Each row below holds a small network's activations on one input, seen along a few directions.
In each table, some parts of the input vary, and every possible input appears once, in random order.
Descriptions start from the smaller parts, as in this example, which fits no table here: one of 4 places along a line, together with either a single point or one of 9 places along a line or (one of 2 separate values, together with one of 5 places around a ring).
Shared parts are said once, and a part with two or three values counts as separate values.
In the rows, zero is written as 128.

Other details of the inputs vary at random and push rows far along two fixed directions, the same in every table; ignore that.
These rows show it; all are for the same input, with only those details redrawn:
[147 141 143 169 101 117 115 121 163 130 141 132 103]
[140 138 142 122 146  87 125 132  95 159 161 100 140]
[ 93 136  89 120 192 183 118 161 103 109 122 152 132]

Table:
R1: [138 101 134 161  79 130 136  99 184 132 104 146 103]
R2: [139 126 137 123 148  80 128 119  95 159 162 113 144]
R3: [ 96 148 115 124 156 176 116 144 115  88 109 163 119]
R4: [143 130 138 123 150  80 127 117  95 160 157 113 146]
R5: [135 101 137 103 133  86 147 108 101 172 126 104 152]
R6: [139 111 142 147  85 123 134 114 167 143 109 123 110]
R7: [102 129  86 139 174 173 118 141 122 105 119 168 124]
R8: [111 149 129 122 140 138 119 137 105 109 129 139 123]
R9: [143 140 144 111 139  91 116 121  90 146 160  95 141]
R10: [140 111 147 147  71 142 125 102 180 119 103 129 100]
R11: [136 110 144 158  78 137 134 112 186 132 105 135  99]
R12: [145 140 150 109 142  92 116 118  91 146 156  96 143]
R13: [141 138 148 120 148  88 125 129  97 160 158 102 142]
R14: [ 99  99  90 115 155 167 138 131 123 125  93 151 134]
R15: [164 153  82 153  70 154 156 155 216  45 140 166 147]
R16: [134 109 147 100 131  94 144 121 104 172 126  93 148]
R17: [126 120 159  87 117  90 144 115  90 155 118  98 145]
R18: [140 138 142 122 146  87 125 132  95 159 161 100 140]
R19: [128 120 156 144  64 134 133 106 173 115  96 140  96]
R20: [141 137 150 109 139  93 117 121  91 146 162  96 140]
R21: [138 110 149  89 124  98 135 111  97 159 124  88 148]
R22: [ 82 118 106  84 158 172 138 144  91 111  87 141 138]
R23: [143 112 144 136  78 128 125 103 162 130 107 118 110]
R24: [ 87 144 111 104 174 170 120 152  88  97 121 152 131]
R25: [ 98 134 101 129 177 179 118 155 118 108 125 154 124]
R26: [156 114  83 131  52 147 180 148 220  58 107 142 159]
- The inputs of R11 and R25 match in every part but one. If R21 is changed in the same way as R11 into R25, which row does it become? => R12
- What is each input in this table made of? => one of 2 separate values, together with either a single point or (one of 3 separate values, together with one of 4 places along a line)
- Which other rows does R14 become when the choice among 3 separate values takes its other values? List them by row number. => R1, R5
- Which other rows does R8 become when the choice among 2 separate values takes its other values? List them by row number. => R22
- Which other rows does R20 become when the place on the line of 4 takes its other values? List them by row number. => R2, R24, R25

Table:
R27: [126 147 123 140 158 142 109 146 119 125 149 128 124]
R28: [119 134 125 105 144 127 123 135  96 123 132 119 136]
R29: [124 120 119 108 150 135 125 134 108 137 128 111 142]
R30: [119 123 113 123 134 138 136 140 126 126 121 126 133]
R31: [130 128 121 108 143 114 143 135 110 136 132 126 153]
R32: [112 131 128 122 141 133 124 125 109 118 126 142 125]
R33: [124 124 120  92 162 108 147 140  89 142 137 118 166]
R34: [125 113 109 123 144 135 135 130 128 129 126 136 140]
R35: [132 121 111 157 108 162 123 123 176 105 108 147 109]
R36: [123 132 130 136 124 156 124 130 149 109 110 144 114]
R37: [127 123 115 158 101 145 132 130 172 113 111 153 110]
R38: [130 116 110 125 139 127 132 128 126 134 127 130 139]
R39: [120 120 127 130 145 131 118 118 114 140 121 130 123]
R40: [113 123 127 120 139 142 129 137 119 130 122 127 123]
R41: [115 117 125 128 150 139 121 120 116 135 120 137 123]
R42: [116 124 123 106 146 131 131 144 104 137 127 111 140]
R43: [186 131 177 160  40  38 138  90 170 148 161 105 120]
R44: [178 121 179 133  71  18 148 101 130 186 169  78 141]
R45: [134 143 119 147 152 121 119 140 122 132 155 136 129]
R46: [126 133 124 146 100 161 122 129 168  89 116 150 109]
R47: [123 121 115 124 130 126 141 136 127 133 127 134 135]
R48: [131 131 122 118 131 132 139 133 128 123 124 126 141]
R49: [126 132 138  90 156 109 133 134  80 150 137 103 152]
R50: [131 136 133 152 104 155 118 124 166 107 105 146 102]
R51: [122 121 121 124 142 145 118 128 121 130 120 125 123]
R52: [123 135 120 134 114 154 121 133 146  98 118 140 119]
R53: [136 118 113 159 104 150 128 119 177 113 114 155 112]
R54: [128 132 131 103 144 123 131 138 105 134 128 109 148]
R55: [123 123 119 122 128 132 139 136 127 130 126 124 134]
R56: [109 123 129 147 126 151 124 125 142 122 109 152 105]
R57: [117 131 128 102 146 127 127 135  95 123 136 121 139]
R58: [125 115 113 108 153 129 136 132 109 136 132 116 149]
R59: [126 121 126 122 137 138 121 124 121 136 126 122 124]
R60: [124 134 134  95 144 109 129 131  83 137 144 108 144]
R61: [124 132 113 118 130 135 132 135 122 109 127 130 138]
R62: [127 130 114 120 130 121 135 133 119 117 132 135 141]
R63: [122 121 133  99 144 113 137 140  97 147 138 102 147]
R64: [121 120 128 130 142 132 120 116 117 141 123 133 122]
R65: [124 129 132  93 154 121 136 140  95 137 134 107 156]
R66: [120 125 135 100 147 112 133 135  87 154 137 103 140]
R67: [120 132 138 112 149 118 129 124  97 143 126 126 137]
R68: [117 136 124 166 101 164 111 117 169  90 103 171  90]
R69: [126 118 120 137 124 160 122 128 154 114 116 137 118]
R70: [114 132 128 121 151 137 124 128 109 129 114 137 129]
R71: [133 134 119 151  93 149 129 124 170  93 118 150 112]
R72: [133 120 114 142 117 148 129 123 157 118 119 137 121]
R73: [128 145 114 154 149 149 115 143 137 114 143 141 119]
R74: [133 132 116 154  94 144 131 123 171  96 119 160 113]
R75: [128 129 119 135 121 152 136 132 156 105 113 144 127]
R76: [130 119 128  98 150 116 130 130  95 151 140  99 151]
R77: [129 131 135  88 153 111 137 138  87 146 139 100 159]
R78: [126 134 126 114 125 133 128 133 120 115 132 124 135]
R79: [189 136 181 160  44  50 135  93 175 154 147  93 119]
R80: [120 135 131 144 115 141 119 117 139 110 119 153 108]
R81: [186 134 181 157  38  43 136  91 170 146 160  95 119]
R82: [121 131 134 157 114 157 120 118 164 107 102 163 101]
R83: [120 149 124 139 167 143 105 144 111 128 148 133 117]
R84: [121 125 127 119 128 137 132 138 125 132 126 120 130]
R85: [125 151 131 203 116 169  92 121 187 101 123 180  69]
R86: [109 125 127 130 141 136 124 129 115 135 115 136 118]
R87: [129 130 115 135 125 140 135 133 148 113 114 147 131]
R88: [117 119 117 107 147 126 143 142 108 135 131 117 146]
R89: [114 126 125 123 136 142 125 137 119 130 118 125 120]
R90: [120 117 127  93 167 119 128 132  81 152 138 103 148]
R91: [176 128 199 154  56  24 130  84 138 190 160  84 112]
- The inputs of R73 and R83 match in every part but one. If R30 is changed in the same way as R73 into R83, which row does it become? => R89
- The inputs of R28 and R68 match in every part but one. If R40 is changed in the same way as R28 into R68, which row does it become? => R56
- What is each input in this table made of? => one of 5 places along a line, together with either a single point or (one of 3 separate values, together with one of 4 places along a line)
- Start at R41 and move only the place on the line of 5, one step at a time. The first step leads to R90. Which rows follow, in order? => R69, R58, R34
- Which other rows does R80 become when the choice among 3 separate values takes its other values? List them by row number. => R32, R68
